Each row below holds a small network's activations on one input, seen along a few directions.
In each table, some parts of the input vary, and every possible input appears once, in random order.
Descriptions start from the smaller parts, as in this example, which fits no table here: one of 8 places around a ring, together with either a single point or one of 9 places along a line or (one of 3 separate values, together with one of 6 places along a line).
Shared parts are said once, and a part with two or three values counts as separate values.
In the rows, 128 means zero.

Other details of the inputs shift rows strongly along two fixed directions, in all tables alike. That doesn't count.

Rows:
row 1: [137 106 137 116 115 109  74 127 109 128 129]
row 2: [135 134 129  98 105 169 185 150 137 134 121]
row 3: [ 93 202   7 248 214 140 214  56 180 113  92]
row 4: [117 137 143 141 143 106 101 132 126 129 133]
row 5: [123 116 167 117 129 105 103 132 109 138 125]
row 6: [124 126 158 139 145 101 112 120 120 136 131]
row 7: [141 127 112  93  94 174 164 150 136 126 130]
row 8: [138 118 124 142 135 104  86 112 122 126 136]
row 9: [155 119 106  97  90 172 159 142 135 122 136]
row 10: [126 133 155 143 146 104 114 130 123 134 137]
row 11: [126 125 121  96  98 170 174 148 133 130 117]
row 12: [126 125 132 141 138 109 102 110 126 126 137]
row 13: [124 132 147 142 141 107 108 127 125 128 143]
row 14: [112 133 150 143 148 102 107 132 120 137 119]
row 15: [132 123 111  95  96 173 165 145 133 126 118]
row 16: [121 127 147 142 141 104 108 114 125 129 135]
row 17: [134 128 123 141 135 107  77 131 122 126 134]
row 18: [115 123 151 136 139 100  98 118 115 129 125]
row 19: [145 122 118  96  94 170 166 142 135 124 138]
row 20: [119 122 133 136 135 106  95 114 118 127 127]
row 21: [144 111 116  87 107 156 175 156 138 121 124]
Description of these inputs: either a single point or (one of 4 places along a line, together with one of 5 places around a ring).
Question: Which other rows does row 18 become when the place on the ring of 5 takes its other values? List them by row number.
Answer: row 4, row 11, row 13, row 16

Rows:
row 22: [136 124 122  82  91 186 208 143 141 134 119]
row 23: [ 99 163 127 190 187  85 117 116 134 130 121]
row 24: [138 132 122  83  94 186 210 157 141 131 122]
row 25: [137 147  61 161 144 155 186  93 152 119 120]
row 26: [156  90 154  55  58 157  83 178 103 132 136]
row 27: [116 144  92 179 165 103 110  94 139 115 131]
row 28: [100 165  89 165 160 148 202 110 149 127  99]
row 29: [110 155 132 185 181  85 120 100 135 128 132]
row 30: [114 152 131 185 177  89 126  97 135 128 134]
row 31: [140 121  86  86  83 194 185 153 142 119 119]
row 32: [122  99 202 100 117  81  39 165  93 144 134]
row 33: [107 151 132 187 183  88 120  96 136 128 130]
row 34: [105 150 130 184 179  87 120  93 135 132 125]
row 35: [121 150  94 182 161 109 108  90 136 121 130]
row 36: [152 114  90  86  80 192 190 134 140 118 132]
row 37: [135 128 123  84  95 189 209 153 141 131 120]
row 38: [114 166  95 164 161 143 202 107 156 126 119]
row 39: [151  91 163  98 107  92  30 149  99 128 143]
row 40: [131 153  65 163 138 161 183  90 151 120 124]
row 41: [139  94 161  98 105  96  36 149 104 123 147]
row 42: [125  97 205  98 117  78  36 159  94 142 139]
row 43: [161  89 154  53  57 155  86 165 106 129 143]
row 44: [ 98 153 129 184 184  84 116  95 131 128 118]
row 45: [165  81 153  50  63 147  83 176 104 129 136]
row 46: [148 126  89  87  78 199 182 143 140 123 121]
row 47: [145 120 126  88  90 186 210 138 140 130 130]
row 48: [134  93 198 101 113  86  57 140  94 136 143]
row 49: [102 150 129 184 180  86 120  90 131 128 121]
row 50: [123  96 206  96 117  76  34 158  88 138 135]
row 51: [143 121  86  83  82 193 185 147 144 116 123]
row 52: [109 147 128 182 174  93 128  90 136 131 127]
row 53: [132 129 122  86  95 190 207 160 139 133 115]
row 54: [127 143  91 181 168 100 109  92 137 120 126]
row 55: [103 154 132 188 187  85 115 100 136 129 128]
row 56: [144  93 161 101 108  95  29 161  97 131 135]
Question: The inputs of row 29 and row 38 match in every part but one. If row 27 is changed in the same way as row 29 into row 38, which row does it become?
Answer: row 41
Question: What is each input in this table made of?
Answer: one of 5 places along a line, together with either one of 3 separate values or one of 4 places along a line
Question: A walk changes only the place on the line of 5. It starts at row 52 and steps to row 34. List the rest of the walk in order.
Answer: row 22, row 42, row 32

Rows:
row 57: [133  88 206  71 102 107 105 138  94 152 117]
row 58: [118 140  71  95  82 225 225 136 145 122  95]
row 59: [ 98 134 114 144 151 125 162 109 136 133  93]
row 60: [179 127  19 157 131 139 110  91 139 108 113]
row 61: [151  92 210  79 113  99 116 164 101 145 142]
row 62: [116  87 167  70  96 115  78 164 102 134 110]
row 63: [118 163 107 163 133 146 144 118 142 131 132]
row 64: [106 168  92 173 149 117  84 129 136 119 131]
row 65: [133 132  80  90 107 197 251 166 158 116 109]
row 66: [100 148 134 177 160 108 116  89 119 137 111]
row 67: [126 156 140 178 176  99 127 120 142 133 142]
row 68: [190  67 115  87  77 126  48 128 103 123 147]
row 69: [151 129  99  66  82 198 174 193 148 117 134]
row 70: [122 165 147 179 155 107 120  96 128 144 142]
row 71: [131 134  67  85 106 196 236 175 158 111 107]
row 72: [116 164 134 182 154 110 112 103 131 138 139]
row 73: [124 128 144 160 156  88 134  48 141 102 179]
row 74: [125  98 176  85  84 133  73 151  93 138 123]
row 75: [130 122 116 172 157  94 119  54 140 109 166]
row 76: [116 140 142 171 183  82 144 119 133 132 124]
row 77: [ 91 139  85 136 149 128 141 126 139 119  90]
row 78: [150 106 182  87 102 122  83 181 116 134 154]
row 79: [135 156  71 102  77 224 219 150 156 124 123]
row 80: [ 88 153  92 168 155 116  88 116 125 117 104]
row 81: [110 140 129 170 182  85 135 128 136 125 122]
row 82: [147 108 167  84 101 124  73 190 118 127 152]
row 83: [ 97 135 140 164 172  90 132  94 126 140  99]
row 84: [160 108 207  86 106 116 100 164 110 145 160]
row 85: [107 149 147 173 162 105 124  82 116 143 114]
row 86: [173  64 143  86  79 123  66 117 107 124 165]
Question: The inputs of row 76 and row 65 match in every part but one. If row 75 is changed in the same way as row 76 into row 65, which row does it become?
Answer: row 68
Question: What is each input in this table made of?
Answer: one of 5 places along a line, together with either a single point or one of 5 places around a ring
Question: Which other rows does row 79 become when the place on the line of 5 takes its other values? List them by row number.
Answer: row 63, row 64, row 70, row 72
Question: Which other rows does row 70 become when the place on the ring of 5 takes its other values? List them by row number.
Answer: row 57, row 61, row 84, row 85
Question: Which other rows does row 78 become when the place on the ring of 5 takes its other values? List them by row number.
Answer: row 59, row 63, row 74, row 81
